A small network was trained on invented records. Each row is its activation on one of them, seen along a few directions.
Records have a field called T. Each example row is followed by its value.
The largest differences between rows may come from other fields.
(in the rows, 500 means zero)
Random noise pushes rows far along 12 fixed directions. That doesn't count. These rows show it; they differ only by the noise:
488 388 518 553 548 524 482 362 177 367 385 306 652 596 419 460 541 717 619 421 695 545 273 790 383 651
507 682 662 367 610 510 577 551 396 495 503 486 297 551 489 430 481 404 429 355 550 320 516 547 499 576
479 356 577 651 545 432 412 394 389 569 489 535 214 415 400 529 315 390 510 436 476 443 475 440 325 616
485 681 475 585 476 186 701 557 727 475 623 482 472 390 542 355 749 446 477 220 618 449 481 699 541 543
643 553 532 298 574 647 551 559 395 563 429 431 415 529 626 366 343 703 625 490 436 533 462 529 555 415
370 505 501 454 305 536 479 235 437 449 499 622 756 575 583 486 428 339 483 612 436 383 456 575 592 499
353 832 515 431 443 278 522 372 680 607 610 463 533 394 705 649 645 446 372 413 425 621 385 550 342 441
577 429 491 552 517 445 433 508 634 528 613 599 345 478 359 450 184 354 644 469 360 432 597 455 453 504
434 377 511 653 469 258 528 328 335 489 421 544 480 639 349 691 480 425 356 535 522 479 414 504 311 821
616 416 445 537 545 536 306 545 839 537 580 426 454 147 577 367 420 733 859 406 409 728 480 602 437 189
743 320 500 343 397 368 487 338 591 453 791 588 720 653 545 545 416 388 619 668 423 258 548 702 486 810
454 313 393 388 544 785 525 546 332 365 682 341 609 515 722 591 509 709 536 911 417 528 468 422 590 532
671 375 571 599 429 375 497 403 749 610 428 797 200 436 368 441 261 356 492 420 364 565 723 289 431 516
588 712 636 380 545 421 474 540 695 484 489 603 432 521 354 359 378 354 595 254 485 368 589 634 515 436

641 322 521 462 558 624 515 460 460 298 477 477 716 718 362 607 627 647 497 601 622 593 537 546 469 693 => t16
759 611 790 241 786 417 311 721 614 600 421 501 192 436 348 538 457 545 579 287 489 326 584 576 353 534 => t7
294 565 353 717 440 385 562 449 445 535 584 368 563 483 542 584 582 458 440 462 548 617 329 507 416 493 => t1
430 413 295 758 624 604 565 688 490 472 594 315 333 262 493 210 277 649 820 271 501 605 396 513 600 260 => t9
619 661 680 330 574 657 376 559 423 581 336 553 355 591 305 337 230 406 607 303 527 409 584 549 487 365 => t6
257 685 513 486 613 752 436 511 209 575 116 401 452 547 479 550 317 646 479 450 427 690 304 362 490 228 => t8
622 358 441 546 538 616 415 539 636 443 528 458 524 526 380 587 448 674 594 602 479 769 578 410 375 472 => t16
617 752 491 482 288 226 710 208 691 564 714 655 561 605 550 364 429 252 424 234 509 584 600 595 418 578 => t4
582 434 315 420 504 229 657 641 360 620 561 433 623 652 632 569 446 589 532 688 352 293 357 591 607 717 => t3
688 461 439 553 401 557 577 368 555 375 544 484 718 742 337 440 477 623 585 470 629 789 579 574 386 572 => t10
512 712 652 308 547 332 308 569 595 694 452 533 426 424 533 632 499 410 482 507 364 332 456 550 394 458 => t14
543 745 554 308 466 467 611 519 453 457 379 546 755 763 429 384 522 426 497 346 572 297 476 709 661 527 => t9
606 825 620 231 500 426 729 412 583 462 540 497 684 744 628 607 833 530 262 409 619 569 517 598 472 664 => t8
550 338 485 604 526 662 402 358 565 447 720 449 468 432 522 575 465 489 587 507 514 655 509 441 334 517 => t16
764 783 700 149 706 514 588 662 208 606 390 319 405 778 450 351 422 604 574 247 653 261 394 805 468 624 => t13
648 448 535 395 556 427 553 528 572 521 744 525 311 514 543 554 399 431 505 549 411 409 602 456 430 693 => t11
797 567 513 261 501 619 546 516 381 729 656 364 399 521 801 377 404 634 592 524 478 495 468 539 447 490 => t2
408 741 355 404 583 390 565 805 655 547 404 449 649 550 539 595 535 616 501 581 323 532 423 459 653 316 => t14
688 755 404 502 452 285 653 584 617 791 498 460 331 416 593 135 322 549 715 100 493 597 442 660 531 291 => t11
538 490 404 544 381 227 700 597 521 562 588 707 350 620 376 389 234 262 437 562 333 288 687 377 643 650 => t4
505 528 509 492 517 408 536 693 542 458 343 532 564 513 398 407 629 528 533 453 556 360 508 602 680 475 => t1
622 572 482 488 434 141 572 432 675 706 197 675 546 615 411 619 421 561 424 406 362 640 468 468 423 533 => t13
763 429 692 288 556 405 348 402 626 537 476 582 523 519 479 627 581 530 548 439 502 425 526 647 356 678 => t6
298 569 472 608 596 483 373 560 148 439 301 382 477 657 135 546 166 515 570 459 485 517 372 534 356 507 => t7
655 375 639 465 488 549 630 447 525 509 780 582 187 313 735 298 659 346 437 415 599 267 674 473 584 623 => t4
610 526 306 510 442 617 576 540 629 409 850 429 635 689 483 555 416 515 514 731 453 753 667 359 407 521 => t2
570 423 428 491 532 273 422 481 639 659 716 520 356 485 534 786 276 448 503 694 227 542 496 356 261 664 => t13
335 655 381 545 476 324 526 524 373 691 213 405 570 463 561 519 432 642 494 428 429 600 254 559 523 343 => t5
539 325 646 589 569 526 342 439 360 485 391 519 366 434 359 391 461 395 612 320 634 240 444 666 485 579 => t5
575 578 452 324 556 349 445 631 596 537 393 442 727 537 527 621 591 740 562 633 407 572 433 613 501 453 => t3
440 490 413 570 487 744 326 413 648 292 836 382 761 466 434 398 413 385 790 466 555 515 488 701 491 345 => t8
266 705 566 425 566 708 355 424 439 356 645 333 685 440 540 530 594 421 544 420 594 453 384 664 465 357 => t12
530 546 559 390 418 860 376 323 591 397 606 546 600 487 532 376 366 463 637 488 494 652 616 489 513 270 => t6
557 679 571 390 413 692 677 335 696 319 641 702 505 631 443 289 313 321 486 318 486 600 774 414 602 400 => t15
338 434 534 671 224 622 556 145 616 277 383 831 724 570 346 390 569 233 336 502 598 614 736 391 637 427 => t11
294 604 459 576 658 564 598 649 445 158 732 314 508 605 283 571 542 494 444 540 603 558 556 498 439 594 => t3
604 378 394 701 373 520 533 407 719 403 719 537 565 502 374 380 457 450 618 468 570 691 656 494 431 496 => t10
504 519 479 321 491 588 456 554 362 498 448 460 737 659 577 555 530 522 508 657 481 312 404 599 637 530 => t12
680 340 514 400 527 699 446 475 263 466 304 411 589 595 469 335 378 810 719 494 573 575 431 658 532 474 => t15
524 592 620 398 562 583 497 513 407 613 687 448 226 424 679 524 528 382 389 551 484 373 537 401 414 563 => t14
546 531 490 446 771 454 434 640 314 530 662 208 417 611 441 715 453 570 542 456 550 434 326 628 254 702 => t15
350 585 489 503 657 439 330 677 540 451 326 454 645 505 306 584 428 502 639 396 441 344 344 629 551 394 => t9
583 423 548 405 657 204 481 608 467 637 402 417 497 524 573 828 713 625 396 559 460 352 301 569 403 776 => t1
441 445 590 504 608 499 348 517 654 475 593 606 357 431 400 737 380 313 448 598 334 419 591 304 391 560 => t10
406 446 629 482 465 700 233 443 698 303 494 600 661 326 440 511 691 427 528 579 565 488 645 523 544 299 => t7
363 619 618 395 520 449 313 481 507 430 428 589 636 570 337 645 448 282 451 521 440 256 483 576 518 538 => t12
555 217 501 582 617 413 405 558 290 443 196 424 506 556 280 638 528 783 516 624 565 584 417 547 401 690 => t5
547 474 572 314 519 707 381 685 584 479 479 615 540 455 528 405 418 347 545 665 395 147 644 451 793 351 => t2

Which value of T does each new row have?
434 309 416 586 493 484 384 650 571 393 457 481 643 411 449 581 685 619 520 720 511 481 521 503 586 472 => t7
430 660 500 364 475 742 205 495 604 560 701 402 587 317 600 389 227 434 797 495 368 474 467 600 492  97 => t7
731 426 598 324 502 381 469 329 450 594 658 443 549 428 710 419 516 538 671 408 517 288 371 818 452 670 => t13
579 701 498 462 600 473 432 495 774 472 659 392 528 555 417 680 534 570 534 395 493 812 509 517 221 469 => t8
339 732 380 368 188 719 687 256 428 481 621 699 758 783 665 397 241 231 364 692 330 519 630 319 730 361 => t15
507 437 495 499 794 388 376 835 493 323 462 388 561 641  94 628 452 511 638 491 533 276 478 674 503 653 => t11
550 466 671 354 818 709 426 712 318 391 648 217 182 311 573 465 567 721 601 485 603 417 467 571 410 533 => t3
342 664 404 432 496 488 561 735 792 359 681 511 654 397 580 477 685 388 487 558 435 347 575 527 789 345 => t6
304 742 570 514 532 594 438 539 362 707 299 512 171 326 574 398 241 422 470 343 364 510 423 305 487 204 => t2
623 565 467 426 524 599 630 722 448 549 364 571 394 600 415 145 230 503 673 398 450 332 588 516 792 337 => t13
456 589 433 532 728 450 710 888 399 582 649 362  96 479 581 546 542 481 332 505 470 371 527 268 559 580 => t7
286 541 489 569 369 416 772 326 462 483 531 628 367 441 720 587 637 424 141 583 438 626 567 213 536 571 => t4
570 280 335 742 499 440 718 571 670 472 547 522 259 366 517 446 502 711 477 555 457 846 631 238 495 505 => t13
500 421 584 615 591 676 388 546 423 516 554 411 255 301 458 262 409 438 680 318 626 372 491 586 504 354 => t13
659 489 491 428 505 403 444 540 725 451 565 414 676 429 519 543 713 674 599 503 568 623 495 689 432 511 => t1
682 186 700 355 631 450 357 423 167 785 532 403  52 237 843 641 472 648 478 617 423 267 340 459 300 784 => t7
